Each row below holds a small network's activations on one input, seen along a few directions.
Each table varies a few parts of the input and shows all the possible inputs, shuffled.
A made-up example of a description, with smaller parts first: one of 5 places around a ring, together with either a single point or one of 9 places along a line or (one of 3 separate values, together with one of 4 places along a line).
Shared parts are said once, and a part with two or three values counts as separate values.
(in the rows, 128 means zero)

Other details of the inputs vary at random and push rows far along two fixed directions, the same in every table; ignore that.
These rows show it; all are for the same input, with only those details redrawn:
[125 139 120 148 124 111 117 118 142 124 162 127 125 136 137]
[126 135 113 151 125 100 113 124 130 123 188 133 111 154 128]
[126 139 120 147 127 110 115 118 138 126 164 128 123 137 136]
[125 139 125 148 130 117 116 116 142 130 146 124 129 121 145]
[123 127 123 162 157 114 101 134 108 143 149 128 106 104 158]
[125 144 129 142 123 123 121 110 156 128 130 121 144 115 147]
[128 159 135 127  98 129 137  90 192 113 120 114 170 124 139]
[127 162 138 124  94 132 141  87 199 113 113 112 177 121 139]

Table:
r1: [144 131 114 123 131 126 106 120 137 115 126 118 113 142  95]
r2: [116 163 137 107 104 153 160  94 178 103  80 140 156 124  98]
r3: [114 141 141 147 144 107 116 131 116 139 145 122  87 101 136]
r4: [126 158 137 126  98 132 137  89 193 114 114 113 172 121 141]
r5: [117 128 146 118 125 171 148 129 161 124  70 127 160  88 139]
r6: [148 127 121  90 103 161 146  97 160  97  66  99 175 144 121]
r7: [122 121 129 146 177 134 105 135 105 174 104 119 105  40 185]
r8: [131 130 133 156 177 109 148 156 141 180  93 119 130  85 156]
r9: [139 149 134 128 138 141 129 102 143 127 109 123 110 116 103]
r10: [151 105  95  99 133 132 135 123 102 117 149 129 108 174 115]
r11: [ 94 110 137 141 138 124 134 170 110 135 148 136 112  99 155]
r12: [124 114  97 136 156 143 127 132 100 146 118 164 109 107 128]
r13: [115 150 156 133 116 112 126 132 114 137 136 132 124 130 117]
r14: [108 123  99 131 102 102 132 167 118 113 152 131 122 142 131]
r15: [122 112 109 115 122 104 137 114 108 119 173 142 110 164 125]
r16: [158 126 105 110 114 132 124 140 109 147 150 134 126 171  98]
r17: [126 132 129 151 112 103 117 136 106 135 182 149 130 171 115]
r18: [113 105 155 152 173 139 107 160 109 166 107 101 105  40 189]
r19: [108 108 132 126 148 109 104 138  89 116 119 119 104 124 145]
r20: [144 121 117  99 134 154 143  86 129 120  97 137 140 134 121]
r21: [137 140 117 113  86 118 133 122 178 113 115  84 153 131 132]
r22: [141 142 146 115 125 154 111 123 134 135  60 120 163 108 111]
r23: [107 135 145 117 124 107 138 110 116 108 147 128 107 152 123]
r24: [124 128 118 122 136 126 152 142 118 114 168 156 102 149  90]
r25: [148 135 142 117 125 128 142 136 113 135 160 137 122 160  79]
r26: [119 118 122 131 123 109 132 112 112 104 163 140 126 173 129]
r27: [129 135 149 126 115 100 140 150 108 139 194 135 115 157 103]
r28: [143 118 130 127 131 141 126 127 148 129 143 112 116 132 112]
r29: [104 151 130 131  89 130 155 108 176 103 111 149 175 124 138]
r30: [130 121 123 137 122 110 108 170  91 148 134 111 127 130 137]
r31: [119 142 168  89 109 139 170  96 162 107 107 110 158 117 140]
r32: [120 125 101 127 125 116 117 143 115 102 143 152 111 166  85]
r33: [ 93 146 128 133 109  97 145 139 125 107 172 157 105 148 110]
r34: [122 131 130 132 108  88 103 153 103 125 168 131 118 169  99]
r35: [129 118 105 116 145 161 136 141 121 147  69 137 135  84 149]
r36: [106 136 113 124 108 121 152 123 147 131 130 151 139 108 140]
r37: [137 113 144 110 165 147 142 119  95 125 120 129 106 118 124]
r38: [148 133 126 122 140 125 138 125 131 128 170 126  93 141  93]
r39: [131 159 162 109 102 129 162 104 193 123 124 102 151 100 131]
r40: [140 124 149 122 117 147 134 138 132 140 121 123 145 142 103]
r41: [134 135 116 111 112 120 134 131 156 140 134 100 129 113 150]
r42: [117 102 135 133 120 105 125 129 112  99 170 134 116 174 133]
r43: [120  91 114 129 169 123 114 162  61 154 121 119  88  92 182]
r44: [137 121 148  93 113 161 156  97 161 105  95 110 161 143 120]
r45: [155 132 110 139 167 117 151 137 147 161 122 134 125 157  98]
r46: [146 139 133 135 119 147 123 111 127 134 118 143 157 154 104]
r47: [114 127 165  93  99 146 162 104 175 105  98 100 172 124 151]
r48: [132 112 126 115 155 140 109 119 101 114  88 121 121 126 121]
r49: [130 131 120 127 104 103 128 129 116 147 180 146 129 162 112]
r50: [118 114 123 160 181 163 111 138  94 151  66 154 125  59 165]
r51: [155 134 119 111 120 160 126 112 166 125  63  90 159 102 129]
r52: [ 90 130 144 133 141 139 118 150 128 130  43 126 147  37 174]
r53: [152 142 107 110 127 144 127  91 160 133 126 127 132 132 114]
r54: [145 114 137 149 120 127 111 141 107 130 153 146 127 173  97]
r55: [136 124 115 120 107 109 128 157 108 150 164 125 124 150 129]
r56: [140 118 120 125 142 140 130  98 112 108 126 143 133 163 114]
r57: [103 115 123 150 105 103 128 154 125 102 182 159 118 157 131]
r58: [146 106 125 146 175 153  89 171  56 171  76 117 116  81 147]
r59: [122 109 116 121 128 113 122 146  97 115 131 104 116 139 145]
r60: [123 123 115 127 143 170 123 144 126 136  34 120 154  68 156]
r61: [135  97 138 134 153 149 118 118 106 116  99 133 128 129 139]
r62: [119 125 124 139 135 100  97 144 116 126 141 113  98 117 132]
r63: [148 136 106 140 136 132 111 106 137 123 155 136 118 161 107]
r64: [104 140 145 122 119 123 159 142 143 120 140 141 128 103 137]
r65: [129 129 133 116 148 132 131 103 101 111 122 136 103 154 103]
r66: [160 147 112  87 101 157 143  96 192 125  96 102 159 131 120]
r67: [124 118 149 150 110 109 112 151 114 131 162 137 133 155 126]
r68: [152 149 131 103 101 155 140  91 157 140  96 135 173 142 102]
r69: [138 147 138 127 122 125 124 122 110 131 142 142 115 167  76]
r70: [118  99 146 173 175 124  85 162  91 155 121 118  94  58 188]
r71: [147 114 119 149 130 125 107 127 134 118 159 131 107 157 109]
r72: [123 109 114 149 123 129 124 143 119 103 155 164 117 164 108]
r73: [113 124  99 120 102 112 150 155 129 131 151 140 122 130 140]
r74: [115  98 157 155 164 125 104 185  63 172 137 122 101  85 163]
Q: The inputs of r62 and r1 match in every part but one. If r21 is changed in the same way as r62 into r1, which row does it become?
A: r51
Q: What do these inputs look like to the network?
A: one of 2 separate values, together with either a single point or (one of 4 separate values, together with one of 9 places around a ring)
Q: Which other rows does r54 become when the place on the ring of 9 takes its other values? List them by row number.
A: r16, r22, r25, r40, r46, r58, r68, r69
Q: Which other rows does r24 become when the choice among 2 separate values takes its other values? List them by row number.
A: r64
Q: Which other rows does r39 become when the choice among 4 separate values takes its other values? List them by row number.
A: r27, r31, r64
Q: Which other rows does r52 become when the place on the ring of 9 takes its other values? List them by row number.
A: r11, r14, r29, r33, r36, r57, r64, r73

Table:
r75: [157 122 181 122 159 188 120 133 130 161  31 124 172  81 133]
r76: [129 168 148 140 168 144 111  79  64 125  90 126 170 106 171]
r77: [166  93  63 157 136  92  77 158  83 142 190 124  96 194 103]
r78: [124 103 131 121 222  85 146 126  39 212 103 132  70 100 180]
r79: [111 104  98 139  75  99 131 147 115 108 208 149 131 217 137]
r80: [137 173 149 146 118 139 112 142 150 174  80 119 141  84 123]
r81: [ 94 119 158 166 156 156 123 108 135 129  85 144 132  68 195]
r82: [138 128 138 106  55 134 179 114 203 114 131 108 211 141 152]
r83: [ 88  90 153 151 151 115  95 161  62 125 134 110  86 102 179]
r84: [149 142 161 154 146 158  98 128 128 169  34 109 172  71 120]
r85: [180 123 122  80  87 170 147  95 199 106  85 106 208 174 121]
r86: [123 126 148  82 128 167 153 115 141 103  76  89 126 114 121]
r87: [131 163 134 102  75 135 178 126 157 100 107 164 159 155  68]
r88: [121 130 113 123 142 144 136 158 154 178  76 103 163  37 190]
r89: [148 136  63 148 123  94  93 166 110 155 187 124  90 168 129]
r90: [121 128 195 141 120 148 156 145 153 157  77 126 177  69 156]
r91: [137  91 122 163 185 107  57 161  47 147 129  88  67 102 137]
r92: [119 157 150 135 136 121 145 164 143 169 127 127 141  79 121]
r93: [123 131  82 133 132 106 150 109 126  84 180 176  81 172  83]
r94: [116 119 113 177 221 108 102 165  93 172 177 143  54  62 163]
r95: [136 116  56 109  92 107 149 148 108  94 172 163 107 186  95]
r96: [147 109  90 182 168  95  81 114 100 131 196 140  75 172  89]
r97: [111 155 164 126  41 122 161 112 180  97 154 149 184 207  89]
r98: [109 133 138  92 128 143 143 125 127  99  47 112 130  66 147]
r99: [126 105 114 141 197 170 137 118  98 137 130 144  79 105 124]
r100: [147 132  96  65  62 174 190  94 200  93 114 115 185 189  88]
r101: [139 144  84 174 154  88  93 131 121 140 212 146  51 159 107]
r102: [122 129 112 129 137  69 117 172 102 118 237 106  66 160 112]
r103: [129 152 136 137 139 125  99 137 128 140  78  76 107  63 163]
r104: [151  94 151 115 166 135  98 145  93 118 114 101  96 132 136]
r105: [158  94 118 148 175 133 104 114 110 123 174 152  84 169 106]
r106: [105 139  96  84  40 121 153  98 201  77 106 142 209 181 113]
r107: [128 139 162 112 141 195 163 134 124 152  46 129 153  82 108]
r108: [128 111 135 157 125  96 150 114 146 110 241 151 100 176 120]
r109: [128 144 170  89  51 110 175  99 210  74 149  85 183 162 126]
r110: [106 161 143 104  55 111 148 116 174  83 135 169 184 191  66]
r111: [149 139 118  85  86 114  99  78  85 155 242 145  86 160  98]
r112: [ 76 119 149 110 135 129 103 130 118 104  68 115 132  74 160]
r113: [ 85 127 138 145 165 141 114 109 137 115  70 163 135  63 163]
Q: What do these inputs look like to the network?
A: either one of 3 separate values or (one of 4 separate values, together with one of 9 places around a ring)
Q: Which other rows does r100 become when the choice among 4 separate values takes its other values? List them by row number.
A: r86, r99, r107
Q: A walk changes only the place on the ring of 9. It starts at r96 and steps to r101. List the rest of the walk in order.
A: r94, r108, r81, r113, r93, r99, r105

Table:
r114: [127 157 152  94  67 132 168  84 187  76 132 138 177 192  75]
r115: [133 134 124 151 176 159 105 113 131 156  68 119 123  47 172]
r116: [118 139 122 103  82 105 156 103 170  90 170 122 138 171 123]
r117: [134 106 129 176 204 108  77 157  48 172 165 135  56 105 141]
r118: [164  71  83 120 180 138  86 153  36 141 136 115  70 163 114]
r119: [123 101 122 159 165 125 103 187  41 165 144 161  89 117 128]
r120: [149 162 155 122 108 169 142 106 202 158  36  99 205  67 145]
r121: [117 117 103 134 132 118 132 128 106 101 166 164 101 177  99]
r122: [134 152 155 122 152 171 138  85 180 148  45 103 157  42 168]
r123: [115 109 121 143 133  91 114 176  85 136 180 125  92 135 142]
r124: [113 121 102 129 106 102 124 126 138  98 170 131 120 158 135]
r125: [144 151 142 128 131 142 130 117 167 152  88 110 152  93 130]
r126: [121 117 124 134 132 108 132 159  83 127 176 154  96 161  94]
r127: [106 124 169 131 151 150 117 129 123 146  39 100 155  26 204]
r128: [132 142 122 111  53 103 147 137 174 105 164 119 173 186 108]
r129: [120 145 123  92  77 126 180  86 177  77 171 152 142 208  69]
Q: What do these inputs look like to the network?
A: either a single point or (one of 3 separate values, together with one of 5 places along a line)
Q: Which other rows does r121 become when the place on the line of 5 takes its other values? List them by row number.
A: r114, r119, r126, r129

Table:
r130: [138 162 146  97  73 134 166  94 192 101 101 128 181 165  79]
r131: [136 128 108 124 122 129 143  97 149 108 147 142 126 156 121]
r132: [126 126 134 133 157 150 125 148  89 164  93 141 123  83 140]
r133: [139 100 103 127 150 112 119 138  84 125 178 128  81 159 124]
r134: [102 120 117 110  69 114 139 128 131  76 141 143 158 185 117]
r135: [122 151 141  94  51 126 170 113 233 100 126 121 190 145 117]
r136: [131 126 144 149 166 169 103 123 127 145  57 121 138  52 161]
r137: [136 121 127 156 170 140 100 143 102 160  81 131 121  82 146]
r138: [118 110 120 133 158 110 122 145  83 125 171 151  82 156 103]
r139: [102 132 130 145 140 128 132 151 135 147  97 112 115  61 168]
r140: [142 108 118 133 141 122 101 148  89 127 166 118  92 152 112]
r141: [118 120 138 157 137  97 112 148  89 145 199 134  90 159 138]
r142: [146 111  99 127 136 113 111 155  79 149 177 130  94 164 113]
r143: [113 155 137 134 143 131 122 127 141 135  85 109 139  53 175]
r144: [130 145 128  92  85 127 173  86 171  85 152 144 144 185  86]
r145: [140 118  92 149 145 114 108 149  86 150 182 154  95 161 113]
r146: [115 141 153 133 122 117 114 107 144 141 114 115 140  84 158]
r147: [122 137 160 130 115 142 155 123 168 131  95 113 186  88 160]
r148: [130 143 142 117 104 133 143 117 144 101 150 136 130 169  85]
r149: [151 137 134 107 103 134 135 117 159 124  90 102 161 140 115]
r150: [123 122 137 143 176 162 113 118 129 149  52 123 138  57 168]
r151: [136 104 110 126 152 114 111 142  93 129 162 120  92 159 117]
Q: What do these inputs look like to the network?
A: either a single point or one of 6 places around a ring or (one of 3 separate values, together with one of 5 places along a line)
Q: A walk changes only the place on the ring of 6. It starts at r146 and steps to r141. List the rest of the walk in order.
A: r147, r135, r139, r143

Table:
r152: [142  97  89 111 144 112 121 136  70  94 170 147  91 221  88]
r153: [114 115 113  77  69 134 157 109 130  75 120 140 161 197 104]
r154: [102 110 126 137 143  92 138 159  71 132 202 157  70 157 100]
r155: [140 126 128 138 147 107 112 116  95 116 202 152  76 183  87]
r156: [140 136 112 139 114 124 128  90 158 103 163 136 128 175  95]
r157: [114 144 148 135 118 151 132 141 141 153  59 133 173  75 159]
r158: [152 132 141 109 115 141 128 108 165 141 109  92 159 132 130]
r159: [138 149 143 104 127 142 151  96 160 126 102 124 137 125 100]
r160: [127 157 158 111  61 139 146 117 203 108  80  94 203 131 117]
r161: [151 149 132 126 118 156 131 107 152 155  61 127 172  96 132]
r162: [ 89 107 162 171 206 135  94 164  40 157 109 142  79  41 184]
r163: [109  95 126 159 191 117 104 181  55 166 117 112  72  37 205]
r164: [105 130 135 136 142 138 121 127 156 132  68 120 148  38 189]
r165: [160 132  90 126 101  99 147 135 134 109 240 163  92 244  44]
r166: [123 162 159  94  82 164 179 113 211 118  65 137 201 104 135]
r167: [140 121  86 138 132 109 106 126 137 116 192 138  87 162 107]
r168: [127 112 137 127 122 103 119 154 106 139 158 111 124 124 153]
r169: [148 123 129 152 170 134  80 157  84 170  99 110 113  94 149]
r170: [ 93 107 129 177 169 122 110 143  86 136 130 136 105  83 165]
r171: [145 156 117  92  88 143 156  82 205 117 111  89 167 142 117]
Q: What do these inputs look like to the network?
A: one of 2 separate values, together with either a single point or one of 9 places around a ring
Q: The inputs of r163 and r171 match in every part but the choice among 2 separate values. If r170 is changed in the same way as r163 into r171, which row does it become?
A: r156
